Questions about the row below.
1) Read off the entry just left of 0.03.
2) Read off the entry just left of 0.01.
3) Read off the entry just left of the centre entry.
array([ 0.02,  0.13, -0.01, -0.08, -0.10,  0.01, -0.06, -0.06, -0.15,
       -0.03,  0.03, -0.09, -0.15])
1) -0.03
2) -0.10
3) 0.01

a =
[[0.472, -0.691, -0.108, 4.804, -2.039, 2.890, 2.413, -1.162, -1.024, 0.678, -2.115, 3.421, 0.210, -2.449, -0.607],
 [-1.266, -0.149, 0.706, -1.058, -1.938, -0.782, -2.093, -1.898, 1.540, -0.114, -0.394, -3.006, 0.830, -0.748, 0.528],
 [-0.826, 0.362, -0.348, -1.548, 1.256, 0.690, 1.763, -0.813, 0.051, 0.505, 1.633, -0.354, -4.086, -0.109, 0.879]]
Read off the smallest entry in the last row.
A: -4.086
Read off the entry directly below -1.024.
A: 1.540
Read off the entry just right of the largest entry.
A: -2.039
The entry just left of 1.763 is 0.690
The bottom-left entry -> -0.826
Read off the entry just right of -0.108.
A: 4.804
Read off the entry directly above the centre entry.
A: -1.162
Read off the 3rd entry in reading order.
A: -0.108
The second entry, reading row by row is -0.691
The largest entry in the last column is 0.879
The median of all entries: -0.149
Read off the largest entry in the last row.
A: 1.763
The entry directly above 1.540 is -1.024
Read off the third entry on the main diagonal.
A: -0.348
The entry just left of 0.830 -> -3.006
The entry directly above -0.748: -2.449
Read off the entry in the top-left corner.
A: 0.472
The top entry of the column that holds the smallest entry -> 0.210
Read off the top-right entry.
A: -0.607
Read off the entry directly below -0.114.
A: 0.505
Read off the entry just left of -2.093.
A: -0.782
The entry directly above the smallest entry -> 0.830
Read off the entry just right of -2.115.
A: 3.421
Read off the entry directly above 0.879.
A: 0.528
The entry just left of -1.938: -1.058
Read off the entry directly below -1.162.
A: -1.898
Read off the smallest entry in the first column.
A: -1.266
Read off the entry directly below 2.413.
A: -2.093
Read off the entry just right of -1.548.
A: 1.256
The second-last entry, reading row by row -> -0.109

Questions about the row below.
1) Read off the first entry from the right.
2) Read off the entry just right of -0.664.
3) Read off the entry just right of the largest entry.
4) Read off the first entry from the left.
[-0.664 -1.461 -1.464 -1.928 -0.037 -0.188 -1.047  0.518  1.372  0.042
 -0.762 -0.609]
1) -0.609
2) -1.461
3) 0.042
4) -0.664

Read these off the table that follows.
1) Report the entry in the top-right corner.
2) Report the entry just left of the largest entry.
3) Report the first entry, reading row by row.
4) Report the entry directly below 550.
5) Report the bottom-right entry.
6) Report the entry just right of 708.
466,822,355,305
82,953,120,277
611,847,708,550
105,972,643,55
650,392,478,602
1) 305
2) 105
3) 466
4) 55
5) 602
6) 550

[  72.86 -159.54  142.69  106.50 -196.47   14.87]
What is the entry just right of -159.54? 142.69
What is the entry just left of -159.54? 72.86
What is the entry just left of the largest entry? -159.54

Read these off the matrix that follows. Indices start at 1.
1) What is the entry in the top-right corner?
2) What is the entry in row 1 and column 2?
3) What is the entry directly below -115?
4) What is the top-left entry?
5) What is the entry at row 1, column 3?
6) What is the entry just left of the smallest entry?
7) What is the bottom entry of the column that holds the smallest entry?
8) What is the entry directly below the smallest entry?
[[233, -656, -56, -338, -140, -243, 133, -170, -853, -444, -445, -104],
 [234, -518, -954, -275, -216, -182, -545, -5, -480, -145, 41, -41],
 [-340, -462, -252, -390, -157, -546, -305, -403, -429, -231, 340, -799],
 [-204, -480, -40, -195, -466, -600, -408, -45, -115, -431, 323, -518],
 [-784, 219, -276, -27, 248, 240, -281, -223, -156, -146, 643, -158],
 [-424, -554, -298, -106, -207, -190, -281, -103, 490, -8, -342, -611],
 [182, -704, 87, -465, -449, -643, -27, -254, -878, -209, 77, -427],
 [-531, -554, -403, -932, 324, -399, -679, 29, -75, 268, -303, -276]]
1) -104
2) -656
3) -156
4) 233
5) -56
6) -518
7) -403
8) -252

[[-0.02  0.17  0.05  0.16  0.10  0.05  0.10  0.10 -0.06  0.04]
 [-0.07  0.06  0.19  0.06  0.12 -0.14  0.18  0.18  0.02  0.10]
 [ 0.06 -0.17  0.05 -0.01  0.11 -0.08 -0.07  0.00  0.07  0.12]
 [ 0.04  0.23 -0.09  0.00  0.20  0.08 -0.05 -0.12  0.10  0.14]]
Indices start at 1.
The entry in the top-right corner -> 0.04
Which number is the entry just right of 0.16?
A: 0.10
Which number is the entry in row 1 and column 2?
A: 0.17
Which number is the entry in row 2 and column 1?
A: -0.07
The entry in row 1 and column 1 -> -0.02
Which number is the entry directly above 0.02?
A: -0.06
The entry in row 3 and column 1 is 0.06
Which number is the entry in row 1 and column 3?
A: 0.05
Which number is the entry just left of -0.14?
A: 0.12
Which number is the entry in the bottom-left corner?
A: 0.04
The entry just right of -0.08: -0.07
Which number is the entry just right of the smallest entry?
A: 0.05
The entry in the bottom-right corner -> 0.14
The entry just left of 0.11 is -0.01
Which number is the entry directly above 0.07?
A: 0.02
Which number is the entry just left of -0.09?
A: 0.23
Which number is the entry in row 2 and column 3?
A: 0.19
